Each row below holds a small network's activations on one record, seen along a few directions.
Records have a field called LUVUP. Each example row is followed by its value.
The largest differences between rows may come from other fields.
(in the rows, 500 means zero)
Strong random noise was added to every row along 4 fixed directions; ignore it. To show where, here is one row again and again, with new noise each time:
[637 451 574 405 370 443 384 410 483 447 631 483 450 381 436 763 477 544
 494 385 519]
[323 623 421 572 653 445 529 612 548 404 457 479 428 591 531 378 421 458
 526 556 486]
[491 508 413 381 578 605 379 463 515 627 484 731 509 318 450 719 565 525
 475 583 466]
[198 588 398 562 779 477 559 598 580 367 427 531 472 689 638 451 412 381
 594 503 591]
[243 559 348 489 781 598 483 512 573 529 395 703 475 547 613 634 512 383
 526 572 558]
[321 471 418 393 730 581 454 494 556 495 471 710 579 506 593 716 501 437
 607 473 620]

[326 670 236 660 572 518 465 438 549 528 335 652 252 441 695 589 369 259
 209 588 325]
rim
[599 540 546 458 436 479 491 509 501 504 570 476 541 469 484 466 514 598
 523 504 422]
zufi
[160 598 349 621 759 632 628 444 595 580 266 465 419 744 651 485 620 291
 507 628 555]
tafim
[292 425 505 336 578 668 477 446 567 619 456 668 571 500 545 695 621 439
 436 514 529]
bini
[475 574 444 637 566 548 538 547 470 671 353 524 349 525 468 309 575 445
 411 790 421]
dek
[462 436 554 580 413 479 497 362 498 431 555 330 401 641 595 778 491 384
 425 296 598]
zup
[569 513 350 419 678 649 426 583 489 823 362 864 720 252 359 376 666 700
 551 763 412]
zufi
[281 514 352 570 624 583 444 423 538 563 383 581 404 598 643 580 504 346
 417 550 479]
dek
[296 526 458 318 680 617 458 615 570 555 483 504 598 455 448 424 550 524
 453 600 488]
regi
[350 524 512 535 602 524 624 501 545 495 427 333 568 714 526 353 583 444
 632 538 608]
tafim
[806 525 387 640 477 344 569 404 439 564 439 724 391 373 495 575 402 492
 567 543 485]
rim
[515 443 517 399 446 615 488 403 433 558 528 501 544 419 454 639 598 551
 500 453 519]
dav
[465 496 531 604 503 489 552 481 485 526 514 358 483 662 507 503 556 450
 470 465 589]
zup
[198 549 416 470 697 682 528 540 574 618 322 677 504 584 584 489 573 382
 438 596 502]
bini
[326 564 447 396 619 559 484 671 569 461 517 578 624 535 501 351 449 532
 624 497 552]
regi
[316 637 324 634 653 677 566 417 470 677 298 574 311 519 529 494 669 405
 332 721 415]
dav

Which value of LUVUP does each new row have?
[646 446 558 519 344 415 460 477 483 356 553 396 451 517 509 516 402 532
 532 454 518]
dek
[596 406 523 314 430 563 350 428 514 514 589 666 561 338 479 804 523 547
 563 354 592]
regi
[480 411 679 512 506 395 649 441 510 350 556 181 597 787 534 457 535 445
 737 333 747]
tafim
[521 601 497 419 345 525 358 490 519 551 606 450 391 356 365 576 482 561
 328 553 318]
regi
[851 559 479 591 226 281 475 403 426 459 583 527 359 314 435 572 291 550
 452 420 356]
rim
[559 467 571 448 407 501 479 501 526 409 544 474 517 531 446 462 492 502
 490 414 516]
bini
[606 471 428 401 509 522 406 521 445 581 474 696 639 330 415 478 484 617
 583 593 392]
dek
[473 512 433 553 655 668 575 336 510 767 325 576 454 555 486 607 786 379
 509 713 589]
tafim
